Each row below holds a small network's activations on one input, seen along a few directions.
In each table, some parts of the input vary, and every possible input appears once, in random order.
Descriptions start from the smaller parts, as in this example, which fits no table here: ring(5) and (point or ring(9) or (values(2) and line(6))).
Shared parts are said once, and a part with two or three values counts as separate values.
In the rows, 128 means zero.

Other details of the inputs shift rows strongly along two fixed directions, in all tables alike. That doesn't count.

A family of inputs:
r1: [ 55 128 168  93 105 132 172 146 168 149  97 128 137  98 104  87]
r2: [118 140 129  93 143 146 164 145 135 115 144 105 128  72 131  95]
r3: [115 131 122 169 111 106  97 112 117 153 113 164 126 181 126 145]
r4: [ 72 138 142 152 101 101 120 120 116 165 108 167 134 169 120 123]
r5: [121 115 140  68 121 132 164 148 154 119 120 102 131  95 119 113]
r6: [151 139 116 108 136 144 128 135 128 103 142 121 122 118 133 122]
r7: [115 141 119  99 141 141 171 145 146 118 132 108 121  78 125  96]
r8: [ 82 119 154  96 121 141 162 149 164 117 106 107 118 103 119  99]
r9: [145 130 121 146 125 124 104 116 112 124 136 139 120 158 143 153]
r10: [180 108 129 100 140 146 113 147 137 115 148 106 134 107 137 152]
r11: [ 61 150 139  89 108 131 178 139 141 141 110 135 124 116 126  92]
r12: [ 85 135 153 179 102  79 126  96 117 162 110 168 128 195 101 128]
r13: [142 129 111 121 145 148 133 139 129 109 141 122 123 105 153 138]
r14: [115 136 118  93 140 150 166 143 139 127 128 105 123  82 140 101]
r15: [143 105 137 103 130 146 127 130 154 105 123 106 126 111 128 123]
r16: [147 107 134  86 129 138 144 146 146 115 132 106 130 113 128 131]
r17: [ 99 146 134  93 124 139 169 145 138 118 128 130 122 107 122  99]
r18: [156 123 123 153 138 125 109 110 109 114 145 132 125 151 148 158]
r19: [104 134 136 128 123 122 150 117 128 132 130 130 125 131 136 121]
r20: [ 95 147 122  99 124 142 163 151 148 127 120 133 125 102 120  94]
r21: [118 142 123  85 134 146 161 135 131 122 126 105 125  96 141 104]
r22: [201  99 118 141 122 145  93 120 106 119 135 106 134 117 126 163]
r23: [123 134 129 149 114 109 107 106 111 146 117 144 125 172 129 138]
r24: [118 133 133 176 110  98  87 113 108 151 123 169 133 185 112 138]
r25: [ 84 137 154 164 108  89 138 107 119 152 111 167 128 177 105 126]
r26: [123 130 140 176 116  94 107 103 110 141 124 165 125 190 113 146]
r27: [146 126 114 143 143 136 121 128 122 116 138 129 126 125 149 148]
r28: [109 134 123 159 114 107 108 113 119 158 106 154 126 169 123 134]
r29: [124 109 132 122 119 119 126 134 146 146 117 132 137 147 109 146]
r30: [153 120 124 171 134 117  82 113  99 127 145 149 132 161 147 165]
r31: [119 105 141 148  85 104 130 107 117 154  95 133 134 160  95 136]
r32: [114 145 126  89 134 147 156 151 135 121 133 118 132  86 127  92]
r33: [154 131 104 119 144 152 121 140 127 107 142 122 120 109 154 142]
r34: [166 130 107 128 152 146 123 140 128  98 149 124 121 105 140 139]
r35: [101 116 157 135 122 134 120 141 145 129 114 123 124 125 119 125]
r36: [195 120 109 149 148 133  85 101 102 112 152 111 122 147 152 161]
r37: [110 134 134 127 124 126 145 125 123 127 130 137 125 135 140 129]
r38: [157 101 134 135 119 115  99 114 135 120 118 122 135 153 121 150]
r39: [162 133 105 125 145 148 119 141 129 104 143 127 121 114 138 135]
r40: [ 72 116 153 161 109 110 120 127 153 152  89 143 126 165  99 130]
r41: [114 140 123  86 136 150 150 147 129 123 131 114 128  84 143 105]
r42: [199 127  95 140 156 145  93 127 118 104 147 110 126 120 139 143]
r43: [163 133 118 146 130 120  97 114 110 121 134 132 126 160 125 140]
r44: [ 54 142 149 102 120 127 183 146 134 141 120 136 134  99 131  96]
r45: [125 112 129 115 124 132 128 131 157 130 113 119 137 123 112 134]
r46: [ 73 149 141  98 119 126 172 146 136 146 113 127 138 102 112  79]
r47: [210 125 103 123 164 150 108 120 115  81 168  92 117 103 149 145]
r48: [123 133 133 124 138 132 141 132 126 122 143 128 128 105 128 114]
r49: [106 135 125 133 127 122 146 125 133 143 122 126 125 123 132 117]
r50: [172 127 112 113 152 149 127 120 119 100 156  94 119 103 157 138]
r51: [ 84 122 163 149  87  78 118 120 137 179  95 157 149 179  93 137]
r52: [123 133 133 158 119 110 104 124 111 138 130 158 131 160 120 137]
r53: [ 96 139 130 108 125 136 146 143 127 130 130 134 129 110 140 115]
r54: [ 81 111 152 170  98  98 108 109 150 165  88 156 136 183  91 136]
r55: [164 130 117 124 148 140 116 130 116 114 152 109 130 103 134 124]
r56: [225 102 114 110 156 162  81 136 135  85 159  90 134  93 149 166]
r57: [158 133 107 135 138 135 110 130 124 120 132 128 125 129 129 130]
r58: [188 119 110 185 147 118  76 110 107 114 144 145 123 161 135 173]
r59: [121 135 133 120 137 132 140 140 124 118 140 137 129 108 130 119]
r60: [119 131 130 122 135 131 137 127 120 132 140 118 130 108 142 120]
r61: [151 123 122 152 135 122  96 113 104 137 139 127 130 143 140 144]
r62: [162 127 112 159 138 119 101 116 117 129 135 128 127 146 124 138]
r63: [140 124 124 138 140 133 118 124 115 121 148 125 130 121 150 139]
r64: [126 135 121 127 137 132 144 133 137 120 136 127 121 108 128 118]
r65: [ 90 134 132 167 106  94 116 108 118 175  95 159 132 182 116 127]
r66: [196  98 105 142 124 144  98 116 117 118 127 107 130 120 119 164]
r67: [114 144 130 108 126 128 152 130 131 129 122 119 131 123 117 100]
r68: [172 118 110 175 140 123  86 108 113 124 146 135 124 156 150 165]
r69: [102 139 130 105 128 134 148 137 124 141 121 124 133 107 135 105]
r70: [110 143 132  97 131 135 168 133 134 123 131 108 124 102 118  93]
r71: [133 135 128 104 150 146 150 146 128 104 148 120 127  82 136 116]
r72: [ 72 123 145 110 103 105 155 136 161 160  94 136 143 138  93 120]
Description of these inputs: values(3) and (point or line(5) or (values(2) and ring(9))).
The inputs of r28 and r41 match in every part but the values(3) part. If r39 is changed in the same way as r28 into r41, which row does it become?
> r52
The inputs of r33 and r9 match in every part but the values(3) part. If r65 is changed in the same way as r33 into r9, which row does it become?
> r21
Change only the values(2) part in r13. List by row number the other rows that result.
> r34
Change only the values(3) part in r71. List by row number the other rows that result.
> r25, r58

A family of inputs:
r73: [ 44 153 147 136 114 110 160 138 129 160 113 161 131 134 121  96]
r74: [127 114 139 120 130 134 130 132 140 120 130 119 127 119 133 134]
r75: [122 128 134  80 130 145 171 141 138 116 131  99 128  82 128 104]
r76: [ 95 131 138 109 107 119 152 130 134 153 107 130 135 129 111 110]
r77: [188 119 114 114 146 148 117 129 127  97 148  97 126 101 130 137]
r78: [ 35 156 153 136 107 101 164 132 136 156 105 170 123 156 114  96]
r79: [ 92 125 143 118 120 127 147 140 155 136 110 131 129 120 110 113]
r80: [ 98 152 126 129 126 125 149 125 113 144 127 134 128 119 131  99]
r81: [139 122 132 115 125 126 133 122 123 128 130 114 131 123 129 129]
r82: [103 131 134 116 111 120 147 132 139 147 108 130 133 127 103 105]
r83: [121 151 112 105 143 145 163 137 116 120 143 118 121  88 146 103]
r84: [141 128 118  90 129 147 147 144 139 121 127 107 129  93 125 111]
r85: [140 121 131 159 115 104 104 110 121 144 117 138 134 164 104 138]
r86: [153 111 134 168 128 116  87 116 129 126 127 137 127 164 119 158]
r87: [158 148 101 108 154 152 144 132 113 102 156 109 119  93 154 118]
r88: [187 113 120 144 138 127  96 113 114 110 143 114 129 138 129 152]
r89: [168 107 120 159 129 124  72 116 121 126 130 135 130 162 137 173]
r90: [134 141 120 179 124  96 101  95  97 141 131 157 122 192 125 140]
r91: [178 114 118 152 126 118  85 107 105 132 133 127 133 160 131 163]
r92: [167 106 123 157 129 125  77 115 119 124 133 133 130 160 140 174]
r93: [ 95 140 134 172 121 104 113 116 108 151 125 170 130 167 131 135]
r94: [133 123 120  90 141 159 145 156 156 107 127 107 127  81 131 118]
r95: [169 116 109  95 149 166 121 153 147  95 140  99 124  84 146 138]
r96: [147 113 128 104 140 151 129 138 139 105 141 106 126 100 146 139]
r97: [120 117 142 130 126 128 129 131 143 124 123 126 128 129 123 131]
r98: [ 73 148 139 142 120 112 146 129 126 145 122 160 127 144 130 114]
What is each input in this table made of?
> values(2) and (line(4) or ring(9))
The inputs of r74 and r75 match in every part but the values(2) part. If r93 is changed in the same way as r74 into r75, which row does it become?
> r83
Change only the values(2) part in r95. List by row number the other rows that result.
> r84
Change only the values(2) part in r79. List by row number the other rows that result.
> r85

A family of inputs:
r99: [156 135 107 114 151 151 129 137 132 101 145 113 120 104 145 128]
r100: [156 118 124 214 116  86  53  81  89 150 126 167 126 228 132 182]
r101: [160 136 114 108 142 141 130 127 116 109 149 114 125 113 145 131]
r102: [ 65 145 143 100 126 137 181 153 153 128 119 134 124  94 121  89]
r103: [ 67 152 135  87 115 131 185 148 137 147 114 131 130  97 119  81]
r104: [ 63 154 137  84 117 130 196 150 147 138 113 130 127  96 110  73]
r105: [160 130 113 122 146 145 126 130 116 116 148 110 128  95 143 124]
r106: [145 127 125 117 148 147 126 135 127 104 150 120 123 107 153 138]
r107: [164 126 119 123 143 141 126 122 112 107 149 108 124 108 144 133]
r108: [157 127 115 121 153 152 113 142 125 103 154 119 125  98 156 140]
r109: [211 123  99 138 165 151  95 122 111  87 164 102 122 108 147 151]
r110: [  4 117 191 179  50  47 135 105 154 216  45 188 146 231  50 111]
r111: [ 68 116 155  87  95 128 172 147 167 155  88 120 140 105  94 100]
r112: [153 133 107 116 146 151 121 138 122 111 142 116 123 106 151 134]
r113: [190  80 136 211 107  82  32  84 111 149 115 147 138 229 110 204]
What is each input in this table made of?
> values(3) and (point or line(4))
The inputs of r111 and r110 match in every part but the values(3) part. If r105 is changed in the same way as r111 into r110, which row does it become?
> r109
List by row number the other rows that have the values(3) part in common with r113.
> r100, r101, r106, r107
Change only the values(3) part in r99. List by row number the other rows that result.
> r100, r112

A family of inputs:
r114: [235 109  86 217 142 111  31  80  90 135 134 120 137 184 122 178]
r115: [ 87 142 111 109 129 149 176 142 115 144 120 122 131  80 144  98]
r116: [171 124 113 151 177 162  94 130 116  89 171 108 114 103 175 156]
r117: [221 101 119 114 150 150  90 135 119 101 149  84 141  91 117 140]
r118: [145 128 111 144 152 155 113 125 108 115 147 116 119  96 171 125]
r119: [211 118  94 145 157 153  97 120 122  97 137  87 124  92 119 134]
r120: [121 105 135  69 110 138 160 138 159 129  98  95 129 112  99 105]
r121: [141 140 130 191 130 104  92 117 136 126 125 179 115 196 106 142]
r122: [ 83 123 153  79 126 148 159 148 157 114 119 115 121 108 162 139]
r123: [ 86 164 182 149  85  33 210  28  48 162 137 132 122 216 106  87]
r124: [175  92 137 109 141 144 119 141 156  86 131 102 115 131 137 161]
r125: [ 77 128 155 165  79  77 123 114 105 205 104 166 159 176 104 127]
r126: [106 168 103  80 123 135 170 148 141 137 104 130 135 105 100  76]
r127: [ 97 132 136  84 115 148 169 152 112 144 133 123 149  73 146 113]
r128: [ 52 113 179 180 107  75 117 110 132 162 112 183 147 178 108 145]
r129: [ 80 112 146 134  71  84 124  95 137 196  72 147 141 205  83 126]
r130: [170 103 148 126 152 140 117 146 141  99 150 113 129 100 126 141]
r131: [ 84 120 156 158  78  71 119 107 119 204  92 154 162 177  75 114]
r132: [ 97 146 111 110 127 136 174 141 126 152 117 107 132  82 130  91]
r133: [ 51 160 142 175 117  92 118 125 122 157 119 191 120 207 121 124]
r134: [196  98 110 171 105 103  51  89 102 162 124 139 133 207 143 205]
r135: [180 145  85 120 164 156  93 140 106  90 164 131 108 113 177 136]
r136: [135 112 156 196 133  99  60 108  96 143 146 158 141 188 144 190]
r137: [ 77 172 107  86 118 122 178 154 130 157 110 146 123 109 118  79]
r138: [103 162 120 104 125 143 166 156 163 105 125 133 118 109  92  85]
r139: [ 88 130 152  94 124 147 155 149 124 134 137 125 142  75 156 104]
r140: [ 93 126 125  66 102 153 169 138 133 141 111 118 125  99 152 133]
r141: [186 108 113  97 143 167  91 128 127  94 149  96 116 107 194 174]
r142: [110 116 157  97 123 135 154 153 149 117 131 110 131  80  93 105]
r143: [164 116 129 227 125  95  60  89 116 136 124 145 122 185  93 159]
r144: [162 120 126 154 160 148 123 132 146  95 146 114 112 100 127 133]
r145: [ 58 136 145 131 144 132 175 136 160 123 127 135 121  94 129  96]
r146: [ 91 165  96  86 129 141 166 155 113 136 126 145 120 103 139  97]
r147: [ 89 155 123 113 149 141 162 154 159  98 144 151 115 114 133  99]
r148: [214  88 113 106 143 156  97 133 151  70 143  81 118 120 131 164]
r149: [217 144  81 119 155 153  95 134 126  83 140 116 124 112 117 127]
r150: [ 85 112 149  83 127 141 170 147 174  97 116 118 125 107 147 131]
What is each input in this table made of?
> point or (line(4) and ring(9))
Change only the line(4) part in r120. List by row number the other rows that result.
> r117, r119, r149
Start at r150 and move only the line(4) part, one step at a time. The first step leads to r128. Which rows follow, in order?
> r145, r147
